These are the activations of a small neural network, seen along a few directions. Each row is one input.
In each table, some parts of the input vary, and every possible input appears once, in random order.
Descriptions start from the smaller parts, as in this example, which fits no table here: ring(8) and (point or line(11) or (values(2) and line(6))).
Shared parts are said once, and a part with two or three values counts as separate values.
In the rows, zero is written as 128.

Other details of the inputs shift rows strongly along two fixed directions, in all tables alike. That doesn't count.

Rows:
x1: [125 131 122 117  98 108 120 128 129 150 114]
x2: [108 127 129 147 162 170 127 142 123  97 145]
x3: [135 142 141 111 111 102 102 122 144 131 141]
x4: [229 154 196 163 240 152 246  76 101 150  80]
x5: [107 116 109 139 156 156 156 155 123 102 136]
x6: [109 123 124 155 161 161 130 136 125  97 140]
x7: [221 164 194 117 166  66 209  71 127 177  74]
x8: [121 122 116 125 103  96 126 123 129 143 113]
x9: [130 133 133 126 106 117  98 108 130 140 125]
x10: [121 134 132 133 105 105  99 106 129 137 120]
x11: [126 127 130 129 104 108  96 106 130 140 124]
x12: [126 141 139 128 104 115  91 113 129 143 121]
x13: [129 117 114 107 134 154 147 170 135 101 167]
x14: [116 109 111 147 155 159 140 144 123 107 144]
x15: [108 132 122 147 151 169 140 146 123 104 136]
x16: [118 139 132 122 105 108 110 126 129 141 112]
x17: [114 122 127 143 162 174 124 142 125  99 149]
x18: [124 138 134 131 107 114 100 109 129 137 121]
x19: [125 141 137 129 103 117  95 111 130 141 123]
x20: [112 122 111 139 140 165 151 149 124 114 139]
x21: [118 125 126 144 147 175 115 138 125 109 149]
x22: [134 125 128 116 108 110 109 123 126 151 124]
x23: [119 126 122 112 103  98 123 132 129 144 113]
x24: [218 167 208 172 244 155 231  71 102 139  78]
x25: [129 142 136 109 108  94 118 128 145 131 133]
x26: [113 131 126 128 108  95 114 119 131 131 110]
x27: [118 106 105 133 157 165 157 155 124 103 137]
x28: [133 117 119 105 100 109 121 130 129 151 115]
x29: [130 115 113 115  95 102 124 118 130 148 115]
x30: [123 129 123 114 100 107 121 133 129 150 114]
x31: [121 124 129 144 156 178 123 140 124 108 147]
x32: [118 103 102 140 147 160 154 146 125 110 138]
x33: [116 111 109 145 142 157 136 137 123 114 147]
x34: [146 144 147  97 107 101 101 127 141 127 148]
x35: [118 141 131 125  99 109 111 118 130 140 115]
x36: [123 131 131 135 110 103 100 109 129 136 119]
x37: [110 119 108 141 145 163 156 148 124 109 138]
x38: [114 137 132 119 103 103 107 126 129 139 113]
x39: [105 125 118 151 149 156 146 137 123 101 134]
x40: [120 137 133 120 141 152 119 157 136  89 171]
x41: [124 110 110 130 148 173 153 155 123 115 137]
x42: [117 103 105 139 155 163 158 150 125 104 136]
x43: [135 127 125 120 100 113 104 120 128 152 125]
x44: [132 133 140 120 112 115  93 114 129 143 123]
x45: [111 128 130 147 159 173 124 143 122 103 145]
x46: [132 119 113 112  96 112 126 122 131 147 117]
x47: [132 124 128 117 111 106 112 122 127 146 122]
x48: [116 108 107 147 145 156 135 140 123 112 146]
x49: [120 127 120 114 139 147 150 170 133 100 164]
x50: [113 117 122 150 159 165 126 136 126  99 144]
x51: [236 162 203 138 190  71 211  47 109 183  51]
x52: [109 127 125 150 161 163 125 141 124  95 143]
x53: [116 131 125 132 107  96 116 116 130 134 111]
x54: [130 116 118 105 102 105 123 130 130 146 114]
x55: [142 139 140 107 111 105 102 120 145 133 143]
x56: [120 127 122 111  99 102 119 133 128 148 115]
x57: [127 124 129 130 108 106  97 109 131 139 123]
x58: [113 135 128 122 106  92 109 122 131 131 110]
x59: [131 135 136 125 103 120  93 110 131 143 127]
x60: [123 112 108 132 139 172 152 148 126 116 140]
x61: [124 112 108 113 132 152 141 161 141 111 160]
x62: [117 138 127 126 103 106 116 116 129 136 114]
x63: [121 118 114 142 142 169 135 141 123 116 149]
x64: [109 116 108 143 143 154 155 143 123 110 136]
x65: [101 127 122 144 159 162 145 150 123  95 136]
x66: [136 121 118 110  96 113 119 127 130 152 116]
x67: [132 125 121 123 103 112 113 116 128 147 126]
x68: [134 148 144 101 107  91 120 135 139 124 137]
x69: [143 130 130 105 107 100 114 128 141 143 142]
x70: [128 131 135 122 112 104  92 113 131 136 121]
x71: [147 135 136  96 104  98 115 136 136 136 147]
x72: [118 122 118 122 106  95 126 126 130 139 112]
Description of these inputs: ring(6) and (values(2) or ring(10)).
Q: The inputs of x22 and x45 match in every part but the ring(6) part. If x4 is changed in the same way as x22 into x45, which row does it become?
A: x24
Q: The inputs of x36 and x32 match in every part but the ring(6) part. If x12 is changed in the same way as x36 into x32, which row does it become?
A: x66
Q: Which other rows does x39 become when the ring(10) part takes its other values? List them by row number.
A: x15, x16, x26, x35, x38, x53, x58, x62, x65
Q: Which other rows does x34 become when the values(2) part takes its other values? List them by row number.
A: x55
Q: Which other rows does x72 become when the ring(10) part takes its other values? List them by row number.
A: x1, x5, x8, x20, x23, x30, x37, x56, x64
Q: Which other rows does x25 become when the values(2) part takes its other values? List them by row number.
A: x68

Rows:
x73: [ 82 108  97 119  71  92  60 132 142 118 145]
x74: [189 130 147  93 182 131 226 155 136 116 142]
x75: [172 153 166 119 112  95 109  78 131 168 111]
x76: [ 91  88  72 100  52 123  83 149 131 156 119]
x77: [ 94 105 104 155 160 197 104 161 125  83 176]
x78: [105  87  68 125 140 175 199 193 123 110 156]
x79: [137 154 159 125 115  71 129  94 126 158  82]
x80: [142 163 164 119 114  81 117 102 123 160  85]
x81: [147 137 144 165 196 142 195 107 122 108 104]
x82: [163 131 154 163 200 149 169 102 112 114 123]
x83: [ 83 137 114 110  61 114  56 148 139 127 141]
x84: [165 158 165 117 108  90 118  86 125 157 102]
x85: [ 95 113 109 154 154 205 100 158 131  91 179]
Q: What do these inputs look like to the network?
A: values(3) or ring(10)
